Each row below is a small network's average activation on inputs in which a field has the value named, seen along a few directions.
Related values have similar rows: they may be neighbours, one step apart, or belong to one group.
In the rows, zero is written as 500.
Strong random noise was added to every row along 7 fixed directions; ignore it. To show where, here is one row again and again, with new noise each time:
| 487 | 642 | 321 | 439 | 500 | 452 | 375 | 523 | 684 | 535 | 369 | 694 | 480 | 459 | 660 | 530 | 451 | 274 | 511 | 520 | 504 |
| 565 | 399 | 520 | 434 | 391 | 536 | 509 | 482 | 565 | 529 | 645 | 420 | 486 | 543 | 459 | 410 | 430 | 491 | 523 | 507 | 513 |
| 436 | 577 |  86 | 470 | 540 | 557 | 497 | 626 | 320 | 599 | 168 | 231 | 416 | 463 | 559 | 359 | 461 | 813 | 505 | 746 | 469 |
| 568 | 420 | 321 | 377 | 439 | 586 | 482 | 506 | 551 | 514 | 404 | 541 | 480 | 543 | 589 | 359 | 409 | 484 | 543 | 555 | 543 |
| 548 | 563 | 297 | 342 | 351 | 417 | 410 | 548 | 615 | 580 | 659 | 473 | 372 | 446 | 585 | 447 | 450 | 308 | 537 | 452 | 484 |
| 491 | 243 | 532 | 593 | 404 | 220 | 569 | 369 | 352 | 487 | 475 | 399 | 532 | 779 | 340 | 424 | 338 | 528 | 497 | 533 | 356 |
| 536 | 451 | 732 | 668 | 682 | 488 | 482 | 463 | 426 | 397 | 292 | 437 | 563 | 426 | 379 | 539 | 632 | 651 | 378 | 547 | 444 |
| 512 | 402 | 624 | 536 | 415 | 378 | 473 | 425 | 573 | 554 | 633 | 393 | 489 | 624 | 367 | 474 | 384 | 487 | 455 | 529 | 437 |
| 462 | 679 | 584 | 544 | 532 | 696 | 524 | 572 | 670 | 495 | 584 | 562 | 626 | 331 | 567 | 602 | 590 | 430 | 567 | 526 | 584 |


N, 20 values:
n15: | 475 | 489 | 719 | 583 | 430 | 527 | 545 | 416 | 569 | 535 | 658 | 300 | 568 | 626 | 350 | 486 | 458 | 634 | 430 | 561 | 434 |
n10: | 404 | 498 | 532 | 695 | 640 | 329 | 428 | 468 | 552 | 499 | 344 | 725 | 592 | 579 | 489 | 686 | 425 | 317 | 450 | 507 | 458 |
n14: | 439 | 483 | 443 | 542 | 391 | 353 | 456 | 527 | 502 | 622 | 680 | 394 | 434 | 610 | 396 | 535 | 367 | 438 | 488 | 480 | 445 |
n6: | 528 | 457 | 593 | 513 | 579 | 809 | 476 | 555 | 642 | 531 | 487 | 616 | 521 | 452 | 537 | 489 | 462 | 556 | 500 | 536 | 685 |
n7: | 540 | 385 | 669 | 610 | 595 | 392 | 386 | 399 | 593 | 466 | 523 | 618 | 537 | 560 | 420 | 605 | 447 | 361 | 364 | 435 | 476 |
n1: | 514 | 383 | 739 | 528 | 487 | 601 | 618 | 384 | 429 | 410 | 531 | 489 | 642 | 680 | 364 | 478 | 470 | 676 | 485 | 529 | 537 |
n20: | 502 | 397 | 705 | 460 | 462 | 529 | 633 | 491 | 405 | 449 | 713 | 474 | 539 | 524 | 417 | 506 | 559 | 552 | 585 | 427 | 550 |
n9: | 485 | 723 | 475 | 365 | 473 | 519 | 534 | 602 | 531 | 512 | 737 | 539 | 441 | 319 | 580 | 614 | 658 | 350 | 583 | 370 | 584 |
n18: | 447 | 452 | 663 | 514 | 602 | 446 | 460 | 419 | 560 | 506 | 368 | 658 | 505 | 616 | 490 | 527 | 411 | 500 | 442 | 529 | 526 |
n5: | 513 | 565 | 722 | 623 | 603 | 485 | 453 | 526 | 516 | 447 | 608 | 484 | 549 | 328 | 419 | 655 | 647 | 446 | 445 | 453 | 499 |
n8: | 485 | 592 | 710 | 554 | 544 | 558 | 562 | 410 | 558 | 386 | 521 | 687 | 645 | 501 | 506 | 632 | 580 | 405 | 511 | 428 | 532 |
n11: | 369 | 694 | 386 | 516 | 378 | 199 | 328 | 340 | 724 | 698 | 485 | 483 | 391 | 758 | 455 | 584 | 219 | 404 | 355 | 604 | 336 |
n16: | 552 | 373 | 630 | 523 | 381 | 558 | 685 | 458 | 415 | 445 | 714 | 333 | 593 | 580 | 423 | 422 | 513 | 575 | 615 | 449 | 489 |
n2: | 388 | 667 | 427 | 543 | 367 | 335 | 587 | 414 | 541 | 505 | 635 | 575 | 581 | 588 | 567 | 620 | 477 | 277 | 559 | 415 | 391 |
n13: | 448 | 639 | 677 | 547 | 536 | 343 | 327 | 539 | 733 | 561 | 673 | 712 | 405 | 401 | 501 | 668 | 514 | 255 | 446 | 395 | 490 |
n17: | 347 | 555 | 566 | 576 | 554 | 430 | 498 | 522 | 516 | 571 | 460 | 600 | 511 | 554 | 518 | 595 | 424 | 500 | 562 | 575 | 493 |
n12: | 533 | 453 | 580 | 489 | 490 | 527 | 462 | 476 | 570 | 528 | 492 | 475 | 515 | 531 | 429 | 446 | 469 | 544 | 445 | 550 | 504 |
n19: | 573 | 397 | 500 | 399 | 419 | 343 | 527 | 558 | 333 | 473 | 762 | 404 | 315 | 349 | 500 | 461 | 635 | 425 | 541 | 278 | 461 |
n3: | 543 | 350 | 579 | 472 | 415 | 562 | 506 | 491 | 565 | 502 | 711 | 627 | 489 | 563 | 505 | 467 | 417 | 382 | 551 | 378 | 605 |
n4: | 528 | 652 | 517 | 469 | 454 | 519 | 469 | 489 | 530 | 535 | 625 | 318 | 446 | 424 | 481 | 491 | 593 | 562 | 419 | 465 | 443 |
N is arranged as a ring.
- Name the neighbours of n11, in listed order. => n8, n2
- Name the neighbours of n12, in listed order. => n5, n16
- Name the neighbours of n6, in listed order. => n14, n3
- Name the neighbours of n9, in listed order. => n1, n20
- What is the length, in steps, of the shortest route from n7 to n13? => 5
